Each row below is a small network's average activation on inputs in which a field has the value named, seen along a few directions.
Values that are neighbours, or in one group, have similar rows; names and order tell nothing.
(in the rows, 500 means zero)
Random noise pushes rows far along 12 fixed directions. That doesn't count. These rows show it; they differ only by the noise:
742 527 654 645 485 570 405 552 466 559 572 606 581 357 561 496 487 474
 595 535 583 548 346 571 406 660
369 640 408 358 566 289 677 289 522 477 430 365 526 403 453 537 512 404
 384 488 459 960 584 547 491 410
425 441 465 403 686 347 564 347 444 522 468 444 692 405 287 453 494 555
 559 384 530 665 478 668 507 518
527 481 346 422 640 437 512 634 695 473 553 506 498 696 205 432 724 341
 470 281 160 348 670 414 483 335
198 307 277 473 374 474 576 553 333 432 732 354 520 603 680 365 504 707
 534 320 463 393 673 137 568 730
502 416 481 399 451 521 509 477 434 396 424 475 612 415 604 609 523 576
 399 431 528 639 579 379 626 484
463 418 504 431 554 508 405 375 492 399 528 360 692 336 291 491 457 733
 471 197 443 312 585 540 707 521
294 645 466 698 494 386 535 557 587 604 372 455 345 621 463 565 567 634
 462 379 605 525 459 349 411 683
566 411 598 451 476 491 467 485 488 584 509 507 322 411 537 359 424 435
 661 582 495 340 551 652 425 437
647 620 496 610 388 570 503 466 597 547 864 520 402 465 526 284 429 326
 541 539 385 357 512 580 463 499
441 383 492 346 499 565 619 604 548 387 506 673 469 595 640 430 436 467
 614 484 491 545 531 505 515 591
359 356 269 482 628 383 576 532 492 527 569 519 690 702 377 492 568 615
 459 375 664 461 536 364 639 462
862 535 561 672 471 668 340 674 624 439 517 647 729 472 474 705 727 456
 341 343 461 459 452 384 641 507
376 713 437 528 436 608 655 526 710 342 467 593 468 647 424 548 590 448
 310 279 236 658 503 415 510 623


Values of ZATEK:
tusam: 741 502 540 320 484 422 364 505 579 434 647 394 456 291 626 474 332 430
 520 590 566 420 694 435 619 231
kodu: 599 611 677 567 446 676 404 629 585 501 212 627 291 563 506 612 530 451
 446 588 394 363 476 463 427 354
navov: 410 535 432 733 516 381 540 454 419 640 652 358 564 553 604 547 644 523
 477 465 581 558 527 417 541 650
pota: 322 340 503 342 536 571 631 573 696 380 135 634 403 632 587 554 691 390
 534 408 451 479 669 754 696 491
zetil: 354 440 545 223 663 221 620 454 618 567 275 404 231 540 445 486 509 365
 697 620 482 557 612 795 438 246
bub: 437 815 515 914 362 534 521 401 669 734 421 583 303 660 290 518 717 416
 350 515 470 267 362 720 444 470
tepof: 520 761 530 579 419 640 557 427 566 431 552 542 500 509 560 610 310 505
 259 657 507 631 341 474 573 432
tifa: 307 624 377 570 612 416 525 581 685 496 539 541 464 659 450 508 516 465
 509 426 567 522 462 430 471 566
nebul: 381 644 530 396 607 435 479 475 675 390 533 406 465 443 362 507 280 535
 539 413 426 491 512 570 492 570
duno: 655 458 381 631 422 552 589 577 542 581 651 632 514 696 547 550 606 380
 358 615 584 425 467 459 614 375
kopa: 426 660 453 478 467 425 477 540 577 449 345 436 257 624 471 541 551 463
 457 542 426 552 594 336 336 436
pagen: 598 423 514 468 564 243 387 473 204 606 601 235 665 168 644 493 441 607
 717 666 689 794 457 371 343 564
fim: 650 483 619 577 516 416 402 377 380 622 222 434 539 341 384 663 609 521
 421 575 659 544 419 716 548 429
sugi: 357 660 311 727 381 531 626 411 524 549 776 386 496 658 572 457 623 384
 309 486 480 595 498 486 617 631
tegap: 310 593 484 552 468 641 616 378 455 511 599 512 489 534 478 371 436 504
 504 530 331 520 395 628 407 558
sadem: 349 549 420 694 265 650 529 444 397 582 676 530 396 703 559 402 441 545
 430 652 531 253 383 390 441 608
The values of ZATEK form a network in which each value has 4 neighbours.
Question: How many steps from neighbour to neighbour lead from pota to tepof, at the fewest?
Answer: 3
A value of ZATEK combines one of 2 hidden first parts with one of 8 second parts; all combinations occur once.
Question: Changing only the second part turns kodu into tusam. navov has the same second part as kodu; what does that change turn navov into?
Answer: duno
Question: Changing only the second part turns sugi into fim. pota has the same second part as sugi; what does that change turn pota into?
Answer: kopa
Question: Changing only the second part turns tifa into tegap. nebul has the same second part as tifa; what does that change turn nebul into?
Answer: tepof
